Questions about the matrix below. Rows and columns are numbered from 0.
1) Find the entry at row 2, column 1.
2) Find the entry in the top-right corner.
3) Find the entry just left of the smallest entry.
4) Find the entry in the top-left corner.
5) Find the entry in row 2 and column 0.
6) Find the entry just right of 0.13.
7) Find the entry just right of -0.92.
8) Find the entry just right of 3.92.
[[ 2.18  2.99 -0.16 -3.74]
 [ 1.70  2.83 -1.17  5.40]
 [-3.88 -1.72  0.13 -3.63]
 [-0.92  3.92  4.67  3.25]
 [ 3.58  4.13 -6.02  0.01]
 [ 1.24  5.18  0.33 -0.70]]
1) -1.72
2) -3.74
3) 4.13
4) 2.18
5) -3.88
6) -3.63
7) 3.92
8) 4.67

B =
[[-0.38 -0.35  4.39  1.30 -3.16  2.36  1.98  1.91  2.40  1.88 -0.25]
 [ 1.59 -2.86  0.62 -0.08 -5.46 -1.17  1.39  0.49 -1.05  0.63  1.39]]
Rows and columns are numbered from 0.
Report the entry just right of 2.36.
A: 1.98
Report the entry in the top-left corner.
A: -0.38
The entry directly above 0.62 is 4.39
The entry in row 1 and column 0: 1.59
Report the bottom-right entry.
A: 1.39
Report the entry in row 0 and column 1.
A: -0.35
Report the top entry of the column that holds the smallest entry.
A: -3.16
The entry just left of the smallest entry is -0.08
Report the entry just right of the largest entry.
A: 1.30
The entry just left of 0.63: -1.05
The bottom entry of the column that holds the largest entry: 0.62
The minimum -> -5.46
Report the top-right entry.
A: -0.25

a =
[[-0.01  2.72  4.00  1.68 -2.24]
 [-0.38  2.22  4.28 -0.26 -2.73]
 [-0.91 -0.86  1.67 -4.50 -1.61]
 [ 0.48  2.15  1.00  3.79 -0.56]
 [-0.29 -2.22 -2.38 -2.77  1.43]
 [ 0.15 -1.82 -4.08  0.59  2.23]
 [-0.04 -2.63 -4.23 -1.09  2.38]
 [ 0.93  0.01 -2.08  3.97  1.43]
 [ 0.42 -2.17 -4.47  0.20  2.50]
 [ 0.06  2.62  2.81  2.25 -1.63]
 [-1.11 -1.02  1.64 -5.59 -1.40]]
Rows and columns are numbered from 0.
The entry at row 1, column 0 is -0.38
The entry in the bottom-right corner: -1.40
Read off the entry in the bottom-left corner.
Answer: -1.11
The entry just right of the largest entry: -0.26
The largest entry: 4.28
The entry just right of -1.11: -1.02
Read off the entry at row 2, column 1.
Answer: -0.86
The entry directly below the centre entry: -4.23
Read off the entry directly above 2.22.
Answer: 2.72
Read off the entry directly below 0.01.
Answer: -2.17
The top-right entry: -2.24
Read off the entry just right of -4.23.
Answer: -1.09
The entry directly below -2.08 is -4.47
The entry directly below the largest entry is 1.67
Read off the entry directly below 0.42.
Answer: 0.06
The entry directly above the largest entry is 4.00
Read off the entry in the top-left corner.
Answer: -0.01
The entry just left of -2.08: 0.01
The entry directly above the smallest entry -> 2.25
Read off the entry at row 2, column 0.
Answer: -0.91
Read off the entry directly above 0.93.
Answer: -0.04
The entry just left of the smallest entry: 1.64
Read off the entry just left of the largest entry.
Answer: 2.22
The entry directly below -0.86: 2.15
Read off the centre entry.
Answer: -4.08
Read off the entry directly below 2.50.
Answer: -1.63
The entry just right of the centre entry is 0.59
The entry directly above the centre entry is -2.38

[ -2.586   4.968   5.482  14.505   5.830   2.783   1.695   9.546  -1.275
 -12.755 -12.755 -14.952   0.679  -7.242  11.499]
Report the entry just left of the largest entry.
Answer: 5.482
The median entry is 1.695
Report the entry just right of the centre entry.
Answer: -1.275

m =
[[-0.217  0.131  0.102  0.106 -0.149 -0.103 -0.174 -0.105 -0.197]
 [-0.223  0.138  0.108  0.112 -0.153 -0.105 -0.178 -0.107 -0.203]]
Counting starts at 0.
Which number is the entry just right of 0.102?
A: 0.106
Which number is the bottom-left entry?
A: -0.223
The entry in row 0 and column 2 -> 0.102
Which number is the entry in row 1 and column 2?
A: 0.108
The entry at row 0, column 0 -> -0.217
The bottom-right entry is -0.203
The top-right entry is -0.197
The entry just right of -0.149: -0.103
The entry just right of the smallest entry -> 0.138
The entry at row 0, column 1 -> 0.131

grid =
[[-4.48  4.20  3.87  4.30 -4.42  3.74 -4.48 -4.56  4.07  3.82  3.93 -4.29
   3.89  4.29 -4.31]
 [ 4.13  4.66 -4.00  4.99 -5.21 -3.91  4.17  4.14 -4.21 -3.95 -4.06 -5.23
  -3.99  4.97 -5.14]]
The entry just left of -3.95: -4.21
Which number is the entry just right of 3.74?
A: -4.48
Which number is the entry just right of 4.07?
A: 3.82
Which number is the entry just right of the smallest entry?
A: -3.99
Which number is the entry just right of -5.21?
A: -3.91
The second smallest entry -> -5.21
Which number is the entry just right of 4.20?
A: 3.87
The minimum is -5.23
The entry just left of 3.89 -> -4.29
Which number is the entry just right of -4.42?
A: 3.74
The entry just left of -4.06 is -3.95
The entry just left of 3.82 is 4.07
The first entry in reading order -> -4.48
